These are the activations of a small neural network, seen along a few directions. Each row is one input.
In each table, some parts of the input vary, and every possible input appears once, in random order.
Descriptions start from the smaller parts, as in this example, which fits no table here: one of 2 separate values, together with either a single point or one of 11 places along a line or (one of 4 places along a line, together with one of 5 places around a ring).
Shared parts are said once, and a part with two or three values counts as separate values.

Other details of the inputs shift rows strongly along two fixed directions, in all tables alike. That doesn't count.

A family of inputs:
x1: [  4  14   1  -2 -12  18 -12  -8  -2  -4  14  10 -17]
x2: [ -9  -5  20  10  17  -6  13  30   8  10  -3 -44  23]
x3: [ -1 -13  18  10  29  13  40  32  12   0   6 -38  35]
x4: [ 13  21 -16   8  19  68  29 -17  -3 -25  39  47 -20]
x5: [ 10  -4  20   5  29  47  57  13  17 -13  21  -5  33]
x6: [ -5 -14 -26  -8 -15 -73 -40  -3 -10  17 -21 -17   2]
x7: [ -3   0  30   8  20  16  22  40   9   0  11 -39  25]
x8: [ -1  -7  33   5  19  12  27  37  11  -2  12 -38  28]
x9: [-10 -10  15   5  18   3  25  28  -6   1 -34  -7  10]
x10: [  8 -13   1  -5  14  -8  22   5   2  -4   7  -6  24]
x11: [ -2 -10  24  -2   9  -4  21  11  11   5   1 -25  25]
x12: [  0  -4   3   0 -14 -18 -13 -13   7   4  -3  -1   3]
x13: [ -3  11  24   9  25  58  32  26  -2 -12  28 -15   0]
x14: [  3  12   7  -5 -21  23 -11 -17  -7 -15 -14  57 -21]
x15: [ -8 -16  10 -20 -22 -62 -29   4   0  16 -17 -31  10]
x16: [ -5   0   7  -4  -7 -16 -20  11   0   9  -1 -21  -2]
x17: [  6  16  -4   0 -27  28 -12 -40  -5 -15 -17  79 -30]
x18: [  1   6 -22  -2 -13  -6 -16 -19  -4   4  -1   9 -18]
x19: [  3  15 -11   5   8  45  14 -14  -2 -12  19  20 -18]
x20: [-1  6  5  6  2 15  0 -2  7  4  7 -2 -2]
x21: [ -4  -6  -9   0   2 -15  -9   4   1  11  -7 -19   2]
x22: [ 19   5 -35  -8 -28  -9 -27 -51   1 -14  11  63 -17]
x23: [ -7  -9 -15  -3 -12 -43 -25  -2   1  13 -16 -18   5]
x24: [ -7 -15 -10  -1  14 -44  -9  24  -6  17 -11 -39   9]
x25: [-16  -7 -14  -7 -29 -67 -50  -9 -12  27 -27 -30 -18]
x26: [-13   4 -19  -6 -28 -32 -45 -28 -14  11 -12   3 -32]
x27: [ 14  13 -16   6  12  36  17  -9  -2 -12  24  26 -11]
x28: [ 17  11 -20  -3 -11  21  -3 -34 -13 -23 -15  82 -27]
Each input here is: one of 4 places along a line, together with either a single point or one of 6 places along a line.
Q: Change only the place on the line of 4 in x22. List by row number the other rows that result.
A: x3, x8, x12
Q: Change only the place on the line of 6 in x1. List by row number the other rows that result.
A: x7, x8, x13, x15, x16

A family of inputs:
x29: [ 33  38 -36  -4 -28  63 -25 -73  19 -24  83  65 -32]
x30: [ -9  -4  31  13  29  27  39  38   7  -2  -6 -32  23]
x31: [ -3 -11 -24 -19 -35 -69 -43 -28  -2  14 -35   9  -9]
x32: [ 3 -9  7 -7  6 -9 14 12  3 -2 -8 -6 16]
x33: [-18  -4 -10   0  -9 -23 -24   2 -20  14 -26  -9 -23]
x34: [-15   0   6   3  11  -1   2  26 -16   3 -15 -20 -12]
x35: [ -9  -8   2  -6 -17 -30 -25   3  -8   7 -21  -2  -4]
x36: [ 28  12  -7   4  10  55  34 -23  12 -32  27  64   6]
x37: [ -4   4  18   8  17  21  16  29  -6   0  -5 -10   2]
x38: [ -1  -6   4  -6 -11 -21 -10  -4  -4   1 -10   8  -1]
x39: [ -9   1 -14  -5 -27 -37 -43 -19 -14  14 -30  12 -26]
x40: [  7 -10   3   7  22   6  33  11   8  -4   1  -2  26]
x41: [  3   5   6  12  24  30  23  17  19   7  58 -61  22]
x42: [ -6  -8  14   1   6 -12  11   9   2   4 -13 -15  11]
Q: What is each input in this table made of?
A: one of 2 separate values, together with either a single point or one of 6 places along a line
Q: The inputs of x38 and x42 match in every part but the choice among 2 separate values. If x34 is changed in the same way as x38 into x42, which row does it become?
A: x33
Q: Change only the choice among 2 separate values in x41. List by row number the other rows that result.
A: x29

A family of inputs:
x43: [ -3   5  -5   2  -5   4 -10  -3  -5   0  -5   9 -13]
x44: [ 4  2 -8  0 -6 -2 -8 -9  3  0  3  7 -2]
x45: [ -4   6   0   2  -7   4 -10  -4  -5   1  -4   8 -13]
x46: [  4   2  -3   0  -7  -2  -7 -11   4   0   3   7  -2]
x47: [  1   0 -10   0  -2  -3  -1 -10  -2  -2  -5  11  -4]
x48: [ 3  1 -5 -1 -5 -1 -6 -5 -1 -1 -5 13 -4]
x49: [ 0  8  7  9 20 41 28 11 -1 -8 11  3 -3]
x50: [-2 -4  1 -1  0 -9 -3  8 -4  0 -7 -3  1]
x51: [  4   2 -11  -3  -4  -3  -4 -10  -2   0   6   7  -4]
x52: [ 3 12 14 10 16 44 23 10  5 -8 20 -2  0]
x53: [ 2  1 -1  0 -6 -2 -5 -8  1  0 -5 13 -3]
x54: [ 2 -1 -9 -2 -2 -3 -2 -8 -3 -1 -4 12 -5]
x55: [-2 -3  4 -1 -1 -9 -2  4 -1  4 -8 -3  2]
x56: [ -3  -3  -2   2   1  -9  -2   4   0   2 -10  -3   4]
x57: [ 0  0  1 -4 -9 -1 -5 -7 -2 -4 -3 12 -5]
x58: [  4   0 -11  -2  -3  -3  -4 -11  -1   0   5   7  -4]
x59: [  2   2  -1  -5 -10  -1  -6 -10   3  -1   4   6  -3]
x60: [-3 -3  5 -4 -3 -9 -1  3 -1  3 -8 -4  2]
x61: [  8   8  13   7  16  39  28   9   9 -10  21   3  10]
x62: [ -1  -2   3  -1  -2 -10  -5   4   0   1   3  -9   2]
x63: [ -1  -4  -4  -2   3 -11   1   4  -5   2  -7  -4   0]
x64: [  2   1 -10  -3  -2  -3  -5 -10  -2  -1   7   7  -4]
x65: [ -5  -6  12  -1   8  -5   8  15   3   4   2 -24  12]
x66: [ -1  -4  -8   1   2 -10  -1  -2   0   4   0  -9   3]
x67: [ -2  -3   4  -4  -4  -9  -4   2   1   1   2 -10   2]
x68: [ -4   4   0   4   3   3  -4   8  -2   4   2 -13  -5]
x69: [ 0 -2 -3 -1  0 -8 -5  3  2  4  0 -8  4]
x70: [ 3  3 -7 -2 -5 -2 -9 -7  1 -2  5  8 -3]
x71: [ 1 10 14  8 14 45 23  8  5 -8 19 -2  1]
x72: [ 4  2 -3 -2 -7 -2 -8 -9  3  0  4  7 -3]
x73: [ -2  -3   5  -1  -2 -10  -3   6  -4   1  -6  -3   1]
x74: [ 2  1 -6  0 -5 -1 -5 -6  0 -1 -6 13 -3]
x75: [  6   5  11   7  19  39  28  13   4 -12  12   9   8]
x76: [ 3  2  0 -2 -7 -2 -5 -6 -1 -1 -4 13 -4]
x77: [  0   0   0  -3  -8  -1  -4 -10   2  -1  -6  12  -3]
x78: [-19 -22  26   7  27 -35  19  54  -1  20 -23 -74  33]
x79: [ 3  2 -5 -2 -5 -1 -6 -5 -2 -2 -4 12 -4]
x80: [  8   8   9   7  17  39  28  11   8 -10  20   3  10]
x81: [ -4   6   3   1  -5  12  -3  -5  -3  -1  -2   8 -11]
x82: [ 2 -1 -8 -2 -2 -4 -3 -7 -6 -4 -2 12 -7]
x83: [-1 -3  3 -3 -4 -8 -3  0  3  4  0 -9  3]
x84: [ 1  0  1 -4 -8 -1 -4 -9  0 -1 -5 12 -3]
x85: [  3   0 -12  -1  -3  -3  -4 -12   0   0   4   7  -3]
x86: [ -5  -7   8   0   3 -12   3  10   4   7  -3 -24  10]
x87: [ -2  -5  -5   0   4 -11   2   2  -3   3  -9  -4   1]
x88: [ 1  1  4 -3 -4  6  1 -6  0 -4 -1 12 -2]
x89: [ -6   1  -6   1   2  -5  -5   3  -5   6   1 -14  -8]
x90: [ -5  -4   4  -1  -3  -9  -1   0   1   3 -10  -4   4]
x91: [  3   1 -10  -3  -3  -4  -5  -9  -3  -3   7   7  -5]
x92: [-3 -3  2 -1 -4 -8 -3 -3  4  3 -1 -9  5]
x93: [ 0 -1  3  3  2 -2  2  1  4  2  2 -8  6]
x94: [ -2  -5  -3  -2   5 -11   0   4  -6   1  -6  -4   0]
x95: [ 0 -2 -2 -1 -1 -9 -6  5 -1  1  2 -8  2]
x96: [ -1  -2   3  -2  -1 -10  -5   3   1   3   2  -8   3]
x97: [ 2  1  0 -2 -6 -2 -7 -6 -2 -2 -3 13 -4]
x98: [-1 -2 -4  2  0 -9 -4  1  3  3 -2 -8  5]
Q: The inputs of x73 and x82 match in every part but one. If x45 is changed in the same way as x73 into x82, which row does it become?
A: x49
Q: The inputs of x47 and x56 match in every part but one. If x66 is changed in the same way as x47 into x56, which row does it become?
A: x98
Q: What is each input in this table made of?
A: one of 2 separate values, together with one of 4 places along a line, together with either a single point or one of 6 places along a line
Q: Change only the place on the line of 6 in x51. List by row number the other rows that result.
A: x58, x64, x66, x85, x91
Q: Change only the choice among 2 separate values in x68. List by row number the other rows that result.
A: x43
